Each row below holds a small network's activations on one record, seen along a few directions.
Each row is followed by the record's values for the fields Vebez, Megon, Saraz, Zop.
Not every record has every field; a missing one is written missing.
Other fields move the rows too, some of them a lot.
In the rows, zero is written as 500.
Random noise pushes rows far along 14 fixed directions. That doesn't count. These rows show it; they differ only by the noise:
[574 351 505 379 501 398 584 450 488 308 686 507 693 528 529 623 427 442
 438 586 298 341 705 663 471 481 648 805 656 444]
[449 526 501 656 545 299 551 312 666 649 394 683 404 603 617 267 714 507
 462 547 502 547 284 267 518 485 638 421 544 556]
[368 608 596 414 376 536 463 518 448 289 298 493 386 571 428 474 606 508
 362 518 457 408 422 492 489 718 483 521 557 558]
[496 543 448 510 525 540 480 465 476 456 475 570 552 550 310 458 647 448
 436 568 406 434 455 581 362 578 502 468 585 527]
[419 267 265 294 437 367 618 318 428 434 660 389 588 322 523 600 387 466
 307 401 541 450 481 501 403 378 697 859 769 410]
[527 265 409 407 517 387 554 670 420 424 194 494 334 617 322 525 530 557
 505 469 458 368 610 489 460 400 527 719 498 489]
[753 331 245 363 457 564 443 571 523 465 440 474 564 574 332 331 537 500
 389 469 559 365 469 716 464 404 479 395 574 459]
[492 349 566 541 553 629 305 560 545 433 485 425 587 576 315 379 491 493
 397 428 485 429 612 507 591 495 421 503 444 454]
[346 477 589 417 562 309 559 285 375 596 624 467 551 634 685 581 428 453
 627 561 511 576 385 416 605 483 520 748 572 395]
[550 463 460 423 483 321 576 433 535 500 457 523 465 708 762 550 397 439
 702 437 408 508 361 648 572 360 504 324 549 360]
[510 600 384 419 324 521 401 356 604 376 330 635 365 370 346 490 757 526
 373 509 560 527 425 405 404 691 598 568 598 744]
[453 507 347 465 439 641 350 457 694 464 400 521 414 388 537 561 506 428
 554 302 625 604 407 499 623 340 455 263 538 539]
[465 512 361 373 476 385 559 361 327 489 234 538 348 588 349 580 603 533
 762 596 451 551 376 453 284 608 537 743 463 559]
[456 316 556 609 662 576 396 702 613 597 489 599 513 503 242 418 701 458
 228 493 632 392 707 354 734 310 450 627 583 567]
[704 547 367 475 646 306 169 563 586 561 314 670 327 589 697 810 373 623
 634 481 462 764 548 544 500 318 437 273 503 678]
[684 478 526 425 439 339 336 218 496 626 622 574 572 763 449 462 605 443
 719 490 476 611 370 615 519 632 397 428 488 485]

[427 520 564 622 324 464 579 475 451 658 598 444 514 313 314 640 523 517
 433 175 476 488 525 625 393 603 496 318 538 393]
Vebez: d2 / Megon: c2 / Saraz: s1 / Zop: w1
[444 459 505 386 385 633 453 348 329 386 651 309 690 357 325 563 392 533
 528 457 468 510 576 558 327 710 496 748 469 425]
Vebez: d3 / Megon: c2 / Saraz: s2 / Zop: w1
[501 537 612 526 636 336 423 543 397 575 586 518 545 480 633 585 393 644
 363 597 478 575 600 409 473 524 507 591 553 563]
Vebez: d3 / Megon: c2 / Saraz: s1 / Zop: w1
[500 418 409 307 419 464 452 506 450 395 372 441 404 484 493 627 465 488
 446 455 603 516 553 452 562 463 434 734 562 529]
Vebez: d1 / Megon: c3 / Saraz: s1 / Zop: w2
[269 454 517 397 429 536 790 578 549 388 366 427 483 492 711 370 501 394
 405 504 588 286 412 391 772 333 581 624 614 343]
Vebez: d2 / Megon: c2 / Saraz: s1 / Zop: w1
[417 512 571 402 482 589 316 402 494 401 605 421 557 487 557 746 293 440
 826 342 429 663 577 598 573 491 349 421 411 407]
Vebez: d1 / Megon: c4 / Saraz: s1 / Zop: w2
[690 430 189 477 419 595 623 639 813 294 335 627 397 221 601 565 565 461
 475 434 521 458 679 522 491 217 637 438 572 634]
Vebez: d1 / Megon: c1 / Saraz: s1 / Zop: w2
[634 541 423 609 582 726 443 485 586 524 411 470 704 502 543 140 531 559
 364 750 607 423 520 363 610 505 557 621 353 505]
Vebez: d2 / Megon: c3 / Saraz: s2 / Zop: w2
[210 602 463 682 597 546 638 440 480 518 355 441 459 427 553 398 473 463
 550 451 427 560 306 311 314 469 519 367 463 380]
Vebez: d1 / Megon: c2 / Saraz: s1 / Zop: w1
[481 542 345 421 556 574 476 489 419 399 334 513 464 618 380 490 549 421
 623 554 428 493 363 565 352 495 406 406 511 483]
Vebez: d3 / Megon: c4 / Saraz: s1 / Zop: w2
[495 500 676 531 445 553 393 473 669 392 575 549 556 459 590 654 436 480
 686 449 395 513 728 507 721 523 554 564 400 532]
Vebez: d2 / Megon: c4 / Saraz: s1 / Zop: w1
[316 207 374 599 510 574 542 449 640 385 268 426 451 407 377 358 487 431
 717 285 395 500 595 258 452 306 546 588 333 394]
Vebez: d2 / Megon: c1 / Saraz: s2 / Zop: w1
[560 431 354 582 526 621 454 422 660 417 523 444 598 395 570 246 425 519
 327 534 478 464 468 448 442 479 646 468 474 502]
Vebez: d1 / Megon: c3 / Saraz: s1 / Zop: w2
[653 377 401 325 353 514 379 335 542 398 426 376 511 456 588 329 407 627
 500 513 653 543 463 366 563 610 559 717 405 564]
Vebez: d3 / Megon: c2 / Saraz: s1 / Zop: w1
[613 438 531 474 494 522 449 466 560 511 729 489 704 572 571 584 404 379
 522 422 446 494 593 690 615 418 383 377 560 391]
Vebez: d3 / Megon: c3 / Saraz: s1 / Zop: w1
[623 556 433 378 684 437 312 470 219 732 662 435 594 494 541 600 393 673
 338 773 732 692 509 415 486 554 445 815 546 615]
Vebez: d3 / Megon: c1 / Saraz: s2 / Zop: w2
[482 471 450 558 515 637 485 564 658 418 440 499 535 398 521 330 542 529
 246 564 546 382 544 435 568 447 641 533 540 556]
Vebez: d3 / Megon: c3 / Saraz: s2 / Zop: w2
[511 529 471 513 630 544 492 480 475 641 564 448 586 541 642 367 410 512
 527 586 599 551 363 446 579 400 486 452 467 423]
Vebez: missing / Megon: c4 / Saraz: s2 / Zop: w1
[496 399 341 361 355 276 502 518 440 570 280 446 287 460 611 563 385 646
 466 287 592 552 380 480 478 409 543 423 579 453]
Vebez: d2 / Megon: c2 / Saraz: s1 / Zop: w1
[508 418 532 360 378 517 602 593 316 446 429 269 566 438 584 442 271 677
 382 472 603 366 619 528 592 550 547 769 437 355]
Vebez: d2 / Megon: c3 / Saraz: s1 / Zop: w2
[394 577 475 608 514 604 689 437 602 402 547 448 584 435 681 355 433 454
 469 563 419 407 383 514 434 472 674 440 487 408]
Vebez: d1 / Megon: c3 / Saraz: s1 / Zop: w2
[552 514 652 576 561 344 421 380 563 556 859 604 693 480 563 685 474 486
 424 531 375 550 666 583 522 565 592 594 605 536]
Vebez: d1 / Megon: c4 / Saraz: s1 / Zop: w1
[327 588 508 631 554 552 551 592 529 335 225 556 344 505 412 473 601 463
 401 545 369 436 499 369 346 545 534 484 484 573]
Vebez: d1 / Megon: c3 / Saraz: s1 / Zop: w2
[451 539 161 297 512 572 471 487 370 403 558 460 507 382 341 579 542 429
 161 568 568 475 307 597 247 478 520 513 825 583]
Vebez: d3 / Megon: c1 / Saraz: s1 / Zop: w1
[675 376 526 493 650 257 375 609 416 829 516 566 416 563 543 585 521 656
 425 551 762 669 678 281 706 363 392 738 494 623]
Vebez: d3 / Megon: c1 / Saraz: s1 / Zop: w1
[549 391 485 457 344 371 288 407 587 519 387 546 346 477 408 673 572 530
 546 265 563 621 578 416 581 519 441 539 477 577]
Vebez: d2 / Megon: c2 / Saraz: s2 / Zop: w2
[389 395 533 383 374 528 493 414 414 506 716 330 631 432 446 658 359 407
 479 260 557 501 514 648 565 497 421 509 616 321]
Vebez: d3 / Megon: c2 / Saraz: s1 / Zop: w1
[394 200 536 523 470 320 646 523 546 559 539 581 432 666 208 443 740 275
 486 281 408 349 500 512 514 350 402 477 675 347]
Vebez: d1 / Megon: c2 / Saraz: s1 / Zop: w1
[354 578 501 540 594 639 576 574 375 475 460 415 488 431 442 499 508 472
 392 608 530 480 485 413 442 522 501 647 502 506]
Vebez: missing / Megon: c1 / Saraz: s2 / Zop: w2
[640 422 424 444 503 292 506 615 344 644 618 497 483 593 426 551 498 555
 244 439 540 452 472 663 419 467 439 398 682 467]
Vebez: missing / Megon: c1 / Saraz: s1 / Zop: w1
[544 339 487 620 507 659 518 740 704 323 338 486 489 376 429 405 511 544
 362 441 458 335 789 427 602 355 605 579 391 539]
Vebez: d2 / Megon: c1 / Saraz: s2 / Zop: w1
[613 662 457 648 684 624 312 484 489 580 477 461 619 600 613 404 393 547
 470 623 475 615 418 524 439 524 389 267 373 501]
Vebez: d3 / Megon: c3 / Saraz: s1 / Zop: w2
[647 573 139 389 443 640 559 583 413 683 432 548 461 338 271 595 613 463
 509 478 695 505 386 695 381 392 448 369 604 557]
Vebez: d2 / Megon: c3 / Saraz: s2 / Zop: w1
[446 615 548 643 521 424 489 319 461 757 641 533 614 342 497 677 471 555
 617 431 477 666 554 474 424 551 541 527 468 481]
Vebez: d2 / Megon: c3 / Saraz: s1 / Zop: w1
[513 645 582 569 511 541 312 620 549 326 509 577 474 397 459 675 456 578
 316 495 309 485 618 620 348 603 562 305 554 645]
Vebez: d2 / Megon: c4 / Saraz: s2 / Zop: w2
[531 462 545 327 401 419 712 552 337 414 457 387 495 597 617 368 422 571
 463 610 537 347 468 514 507 601 549 716 473 410]
Vebez: d1 / Megon: c3 / Saraz: s2 / Zop: w1
[540 496 401 477 456 564 504 411 523 420 588 456 513 365 472 549 477 495
 478 498 502 533 495 528 400 552 570 585 497 560]
Vebez: d1 / Megon: c1 / Saraz: s1 / Zop: w2
[567 638 447 439 361 381 710 537 311 598 314 547 362 470 439 530 611 621
 540 553 568 480 448 529 379 654 549 547 481 542]
Vebez: d2 / Megon: c1 / Saraz: s2 / Zop: w2
[656 596 311 338 539 558 558 706 426 602 420 481 368 361 703 805 316 592
 763 566 731 634 554 632 628 259 475 528 449 588]
Vebez: d1 / Megon: c1 / Saraz: s2 / Zop: w1

Here are new rows. What are their fields?
[594 651 636 537 396 456 396 420 531 785 503 603 424 608 487 478 664 531
 708 446 680 651 379 531 688 623 339 256 393 526]
Vebez: d1 / Megon: c2 / Saraz: s2 / Zop: w2
[649 418 492 441 539 550 496 516 516 478 491 458 606 615 598 403 446 503
 658 634 537 473 595 480 677 401 467 680 370 461]
Vebez: d2 / Megon: c1 / Saraz: s2 / Zop: w1
[676 318 568 697 554 426 440 566 612 693 565 542 527 565 427 382 474 599
 558 361 469 482 616 556 540 408 541 306 356 443]
Vebez: d3 / Megon: c4 / Saraz: s2 / Zop: w2
[736 415 377 475 601 236 515 599 514 558 410 517 406 620 742 272 404 710
 292 624 509 510 411 427 393 422 607 412 513 547]
Vebez: d1 / Megon: c1 / Saraz: s1 / Zop: w1
[404 723 424 480 469 654 465 583 326 548 355 406 472 388 485 576 423 588
 385 485 598 543 399 546 417 570 430 381 504 466]
Vebez: d2 / Megon: c3 / Saraz: s2 / Zop: w2
[525 365 520 529 625 547 510 485 471 409 590 467 700 575 406 453 458 439
 540 579 314 418 646 542 417 496 532 665 468 411]
Vebez: d3 / Megon: c4 / Saraz: s2 / Zop: w1
[572 632 401 516 579 731 713 786 460 544 444 593 484 362 393 700 590 404
 743 590 576 466 664 664 529 301 376 419 452 539]
Vebez: d1 / Megon: c1 / Saraz: s2 / Zop: w2
[586 587 542 380 501 437 554 667 307 734 560 503 471 513 511 550 508 627
 407 604 764 473 481 598 678 521 452 587 575 534]
Vebez: d1 / Megon: c4 / Saraz: s1 / Zop: w1
[417 539 705 580 398 498 697 682 549 663 462 580 325 548 402 475 787 425
 373 441 716 371 499 437 802 508 446 475 558 548]
Vebez: d3 / Megon: c1 / Saraz: s1 / Zop: w1
[560 458 517 526 596 285 410 372 491 583 385 561 462 657 608 407 480 615
 622 667 431 572 465 349 486 539 609 641 408 540]
Vebez: d2 / Megon: c2 / Saraz: s2 / Zop: w2
[424 675 564 430 358 325 429 357 515 326 471 526 339 471 790 615 445 561
 345 500 455 604 372 392 425 700 588 520 606 640]
Vebez: d1 / Megon: c3 / Saraz: s1 / Zop: w1
[474 619 257 270 523 535 588 590 358 531 460 556 443 441 532 586 565 462
 479 646 690 537 357 551 508 373 398 505 706 559]
Vebez: d1 / Megon: c1 / Saraz: s1 / Zop: w1
[620 458 388 530 471 556 546 420 608 423 669 444 652 276 609 431 355 572
 440 495 463 481 542 550 370 478 711 533 480 501]
Vebez: d1 / Megon: c4 / Saraz: s2 / Zop: w1
[558 256 384 462 706 446 432 504 574 428 299 480 460 648 580 157 458 591
 511 709 549 487 449 195 533 331 589 781 365 548]
Vebez: d1 / Megon: c4 / Saraz: s2 / Zop: w1
[470 556 583 477 531 386 399 548 486 306 439 528 435 683 627 545 421 479
 495 505 279 515 491 569 387 547 415 310 537 507]
Vebez: d1 / Megon: c3 / Saraz: s1 / Zop: w1
[470 588 658 439 295 652 267 405 554 341 457 420 459 452 435 570 479 551
 591 350 542 587 551 476 594 759 421 488 360 572]
Vebez: d3 / Megon: c4 / Saraz: s1 / Zop: w1
[440 535 554 527 317 618 517 356 671 269 622 459 670 437 596 361 479 388
 390 349 363 410 469 602 487 597 537 274 565 397]
Vebez: d3 / Megon: c3 / Saraz: s2 / Zop: w1
[496 519 628 473 514 571 440 597 537 503 513 558 507 460 437 612 558 507
 522 594 587 489 676 454 695 514 479 692 465 599]
Vebez: d1 / Megon: c2 / Saraz: s2 / Zop: w1
[624 542 376 360 398 304 704 310 501 632 557 557 480 570 788 418 512 473
 620 595 608 533 261 520 561 477 586 534 584 470]
Vebez: d1 / Megon: c3 / Saraz: s1 / Zop: w1
